A small network was shown many inputs. Here are its activations along a few directions, one row for each input.
In each table, some parts of the input vary, and every possible input appears once, in random order.
Descriptions start from the smaller parts, as in this example, which fits no table here: one of 3 separate values, together with either a single point or one of 9 places along a line or (one of 4 places along a line, together with one of 8 places around a ring).
Shared parts are said once, and a part with two or three values counts as separate values.

Other details of the inputs vary at random and push rows far along two fixed directions, the same in every table; ignore that.
To show where, the next rows are all for the same input, with only those details redrawn:
[  2  -6   4   2   7   5   2  -4   1 -10  -5   4   1  -3]
[  6  -7   7   1  12   6   4  -9   3 -18 -10   6   1  -8]
[-11 -10  -5   5  -4  -1 -10   8  -7  16   5   0   1   3]
[-11  -9  -5   5  -6  -1  -8   8  -6  16   6  -1   0   5]
[-11 -12  -3   5   1  -2 -13   7  -7  16   3   1   2  -2]
[  2   2  -2   3 -11   8  12   1   2  -7   5  -5  -3  18]
[  6  -7   7   1  12   5   4  -9   3 -18 -10   6   1  -8]
[  6  -7   7   1  13   5   4  -9   3 -17 -10   7   1  -9]

Table:
R1: [  3  -6   4   2   7   5   3  -5   2 -11  -6   4   0  -4]
R2: [  0  -4  -7  -7 -13 -12  -2  11   8  15   8  -6   3   5]
R3: [-10 -26   3  -3  18 -23 -37   8   0  24 -13  15  16 -41]
R4: [  4   1  -4  -1   2   4   4  -6  -1 -13  -3  -4   1   1]
R5: [ 3  8  3  4  0  7  8  3  2 -7  4 -2 -1  4]
R6: [  6  -8   3  -1  17   4  -3 -13   0 -20 -13   8   5 -18]
R7: [  3   7  -2   0   1   3   6  -4   0 -12   1   1   2  -2]
R8: [  2   6   3   2   2   3  10  -1   2 -10   1   2  -1   0]
R9: [ 16   1   6 -10   4  -9   4  -4  10 -18 -12  -1   6 -11]
R10: [  9  -4  10  -2  10   4   4 -10   5 -15 -12   7  -2  -6]
R11: [  4   2  -6  -1  -6   7   8  -4   1 -10   6  -6  -2  11]
R12: [  8  -3   0  -1  12   3   0 -12   1 -19  -9   4   3 -10]
R13: [  3  -1  -9  -5 -14 -15  -6   8   2  16   5  -5   6   9]
R14: [-12  -1  -1  -3   5 -12 -17   4  -7  22  -2   3   2 -15]
R15: [ -2   6  -7  -3 -11  -3  -1  -1  -4  11   3  -8  -3  13]
R16: [  9   1   6  -5   7   2   3 -14   4 -14 -12   6   0  -5]
R17: [-4  8  0  3 -8  1  3  9  0 12  8 -4 -4 10]
R18: [ -3   4 -11   3 -11   5  -1   3  -5   5  10  -9   1  15]
R19: [  8   6  -2  -4  -1   0   5 -10   2  -7  -5   1  -2   6]
R20: [  2   5   5   1   1   5  11   1   4 -10   5  -1  -3   2]
R21: [  8  -3   4   1  13   3   4 -10   3 -17  -9   5   0  -6]
R22: [  1   4   5   2   6   2   6   1   1 -10  -2   0  -1  -6]
R23: [-14   1  -2   2 -12  -3  -6  15  -5  24   9  -1  -3   7]
R24: [ 5  6  0 -1 -8  3 11 -2  2 -5  0 -6 -7 15]
R25: [ 3  7  6 -6  3 -1  4 -5  4 -4 -2  2 -3 -4]
R26: [-1  2 -2  3 -8  2 -1  5 -1 10  6 -5 -4 15]
R27: [ -5   1  -7   4 -11   2   4   6  -3   6   7  -9  -3  15]
R28: [  5   9   8  -2   2   2  12  -3   5 -12  -5   0  -5  -1]
R29: [ -7   7  -8   1 -14   3   5   8  -4   7  16  -8  -1  12]
R30: [ 7 14  4 -3 -2  4 10 -6  4 -8 -1 -2 -1  5]
R31: [-12  -6  -3   2  10  -7 -18   6 -11  15  -1   3   7 -21]
R32: [-16   2  -7   6 -17   0  -2  17  -6  23  16  -5   0  13]
R33: [ -2   2  -5  -3 -11  -2  -3   0  -1  12   7  -5  -5  13]
R34: [ 3  5  6 -2  5  0  6 -1  4 -6 -4  5 -3 -4]
R35: [  0   6  -6  -1 -10   0  -3   0  -3  11   5  -6  -2  14]
R36: [  4  -3   3   1   3   5   7  -4   3 -10   1  -1  -3   4]
R37: [ -9  -9  -1   1  -2  -5 -13   7  -4  20   5   0  -5   1]
R38: [  5   9   0   1   3   6   5  -2   0 -12   2  -1   3  -3]
R39: [ 3  6  8 -2  0  3 10  0  6 -7  1  1 -6  1]
R40: [ -7   6  -7   2 -14   5   4   8  -5   6  11  -5   2  10]
R41: [ -4 -26   5   0  28 -25 -41   4  -5  26 -15  14  17 -50]
R42: [-13  -2  -1  -1  -1  -8 -16   7  -7  23   0   5   2 -10]
R43: [ 5  5 -2  4 -7  9 10  0  2 -8  5 -7 -4 17]
R44: [  8   8   6  -6   9  -1   6 -11   5 -13 -10   7   0 -10]
R45: [ -3   2  -5   2 -11  -1   1   4  -2  12   5  -3  -5  16]
Question: The inputs of R40 and R7 match in every part but one. If R32 is changed in the same way as R40 into R7, which row does it become?
Answer: R8
Question: Describe the family of inputs behind these rows.
Answer: one of 5 separate values, together with either a single point or (one of 2 separate values, together with one of 4 places along a line)
Question: Change only the place on the line of 4 in R22. List by row number the other rows that result.
Answer: R14, R28, R31
Question: Change only the choice among 2 separate values in R45. List by row number the other rows that result.
Answer: R34
Question: List by row number the other rows that have the choice among 5 separate values in common with R35.
Answer: R5, R17, R18, R26, R30, R38, R41, R43
Question: Change only the choice among 5 separate values in R1. List by row number the other rows that result.
Answer: R21, R27, R36, R43

Table:
R46: [-7  4 -3  3 -1  2 -2  3 -5  5  5  0  0  0]
R47: [ -9  -5   2   2   4  -3 -10   6  -5  15   2   2  -2  -5]
R48: [ -9 -11  -3   3   2  -2 -11   4  -5  10   1   2   3  -5]
R49: [ -7  -9  -6   3   2  -2 -12   4  -6  10   2   0   5  -5]
R50: [  1   5   4   0   1   8   9  -5   1 -14  -3   3  -2  -1]
R51: [  7   4  -1 -10 -13 -17  -3   4   9  12  -4   0   6   0]
R52: [ -5  -8  -2   3   5  -5 -13   5  -5  14   2   0   1  -5]
R53: [  6   3  -3   1  -5   7  11  -3   3 -13   3  -4   1  11]
R54: [ -9  10  -5   4 -21   6  11  13  -2  10  16  -9  -6  23]
R55: [ 13  -8  10   0  25   4   1 -14   5 -28 -16  10   6 -23]
R56: [ -7 -10  -3   1   3  -4 -13   1  -6  13  -1   3   1  -5]
R57: [-5  0  0  1 -2  1 -1  2 -2  7  2  0 -3  4]
R58: [ -5  -7  -5   2   3  -4 -13   1  -6  12   0  -1   1  -4]
R59: [  4   6   2  -1  -2   6  11  -6   3 -11  -2   0  -4   7]
R60: [ 10 -11  13  -1  25   4   2 -14   6 -28 -18  13   5 -24]
R61: [  1   3  -8 -11  -9 -21 -11   7   2  18   2  -6   6  -6]
R62: [-3  3  0  2  0  0 -2  4 -3  8  4 -3 -3  3]
R63: [-13  -4   1   4   2  -1  -8   9  -6  14   4   3   0  -7]
R64: [-5  0 -1  0 -2  1 -4  0 -4  7  0  1 -2  2]
R65: [-1 -2 -3  2 -2 -1 -3  3 -2  7  3 -3 -1  5]
R66: [ -9 -11  -1   5   1  -2  -9   8  -3  11   4   1   2  -3]
R67: [  1   0  -6 -12  -9 -21 -15   3   2  20  -5   0   8  -8]
R68: [  4  -1  -1   1  -4   7   9  -4   3 -13   0  -1   0   8]
R69: [ 23  20   3 -12 -23  -6  27   2  21 -14   4 -10  -2  21]
R70: [ -8  -3  -1   3   6  -4 -12   5  -6  15   2   1   0  -7]
R71: [  6   9  -1  -1  -2   6   8  -7   1 -10   0  -3  -3   8]
R72: [-5  1  0  1 -3  1  0  3 -2  8  3  0 -4  4]
R73: [  7   3  -1   2  -6   7  13  -1   4 -14   3  -5   0  12]
R74: [  4   0  -1   1  -6   7  10  -4   3 -13   1  -1   0   9]
R75: [  7   4   0  -9 -14 -17  -2   7  11  14  -1  -2   4   2]
R76: [ 13  20  -7  -1 -32  16  37  -4   9 -21  12 -16 -11  48]
R77: [ 23  19   5 -12 -17  -6  26   2  21 -16   4 -10  -2  16]
R78: [-6  3 -1  3  0  2 -1  4 -5  5  5  0  0 -1]
R79: [ 24   5   8 -17  14 -12   5 -18  14 -27 -21   6   7 -24]
R80: [-3 -5 -2  4 -1  1 -2  6 -1  3  4 -3  2  1]
R81: [ 12 -10  15  -2  26   2   0 -14   7 -24 -18  12   1 -23]
R82: [ 20  19  -2 -14 -24  -7  21  -5  17 -12  -3  -7   1  20]
R83: [-3 -4 -6  2 -3  2 -4  2 -4  3  4 -3  3  3]
R84: [ -7 -10  -2   2   3  -5 -12   3  -4  14   0   3   0  -4]
R85: [  7   9   1   0  -1   6  11  -5   3 -11   0  -3  -4   8]
R86: [-5 -6 -3  3 -4  2 -2  3 -2  3  3  0  2  3]
R87: [  5   6   5  -1  -1   6  13  -4   5 -11  -1  -1  -5   7]
R88: [  8   0  11  -1  25   5   1 -14   1 -24 -15  10   3 -25]
R89: [ -9  -5  -2   1   2  -3 -11   2  -7  15   0   2  -1  -4]
R90: [  1   6   3   0  -1   8  10  -5   1 -13  -1   2  -2   2]
R91: [ -5  -9  -1   3   7  -5 -13   5  -4  13   1   0   1  -7]
R92: [  4  11   4   2  -1   8  14  -1   2 -14   3  -2  -3   5]
R93: [-13  -4   0   4   3  -1  -9   7  -6  13   2   4   1  -8]
R94: [ 12  -9  15  -2  26   1   0 -14   7 -24 -18  12   1 -23]
R95: [-1 -3 -5  1 -1 -1 -6 -1 -4  5  1 -3  0  3]
R96: [ -9  -5  -1   1   3  -3 -12   1  -7  14  -1   3  -1  -6]
R97: [  4  10   5   2   1   8  13  -1   2 -13   2  -2  -2   3]
R98: [-1 -3 -3  2  0 -1 -5  1 -2  6  2 -2  0  3]
R99: [-3 -5 -3  4 -1  1 -3  6 -2  4  5 -3  2  2]
R100: [-3 -5 -1  2 -2 -1 -2  3 -1  6  2  0 -2  4]
R101: [ -8  -3  -3   2   5  -4 -13   2  -7  14   1   1   1  -7]
R102: [-2  3  0  2  1  0 -2  3 -2  6  4 -3 -3  2]
R103: [-12  -4  -2   3   1   0  -9   5  -7  12   2   3   0  -6]
R104: [-5 -7 -1  4 -2  1 -2  6 -1  4  3  0  1  2]
R105: [ -9 -11  -2   4   2  -2 -10   7  -4  12   2   3   3  -5]
R106: [-3  3 -3  1 -1  0 -4  0 -5  7  3 -3 -2  3]
R107: [  6   2   0  -1  -3   5   8  -7   3 -11  -3  -1  -3   9]
R108: [-6  4  0  4 -1  2  0  5 -4  5  6 -1 -1  0]
R109: [-10   9  -7   4 -20   6   9   9  -4   9  14  -6  -5  21]
R110: [  7  -1  11  -1  25   5   0 -15   1 -24 -15  11   4 -25]
R111: [-1 -2 -5  2 -2 -1 -4  1 -3  6  2 -3  0  5]
R112: [-3 -4 -6  3 -3  1 -4  2 -4  3  4 -3  3  3]
R113: [  8  -1  11  -2  26   4   0 -15   1 -25 -16  12   4 -27]
R114: [  7   5  -3  -1  -5   5   9  -6   2 -10   1  -5  -2  12]
R115: [ -7  -3  -3   1   6  -4 -14   1  -8  14   0   1   1  -7]
R116: [-8  1  1  3 -2  3  1  6 -3  5  4  2 -2  0]
R117: [-3 -4 -3  1 -3  0 -3  1 -2  6  1  0 -1  5]
Question: Describe the family of inputs behind these rows.
Answer: one of 8 places along a line, together with either a single point or (one of 2 separate values, together with one of 4 places along a line)
Question: The inputs of R75 and R51 match in every part but the place on the line of 8. If R70 is changed in the same way as R75 into R51, which row does it become?
Answer: R85
Question: The inputs of R49 and R53 match in every part but the place on the line of 8. If R114 is changed in the same way as R49 into R53, which row does it become?
Answer: R111
Question: Change only the place on the line of 8 in R60. List by row number the other rows that result.
Answer: R48, R66, R68, R74, R86, R104, R105
Question: List by row number the other rows that have the place on the line of 8 in common with R99.
Answer: R52, R62, R63, R69, R87, R92, R94, R104
Question: Change only the place on the line of 8 in R88. List by row number the other rows that result.
Answer: R46, R78, R92, R97, R108, R110, R113
Question: Change only the choice among 2 separate values in R100. List by row number the other rows that result.
Answer: R65
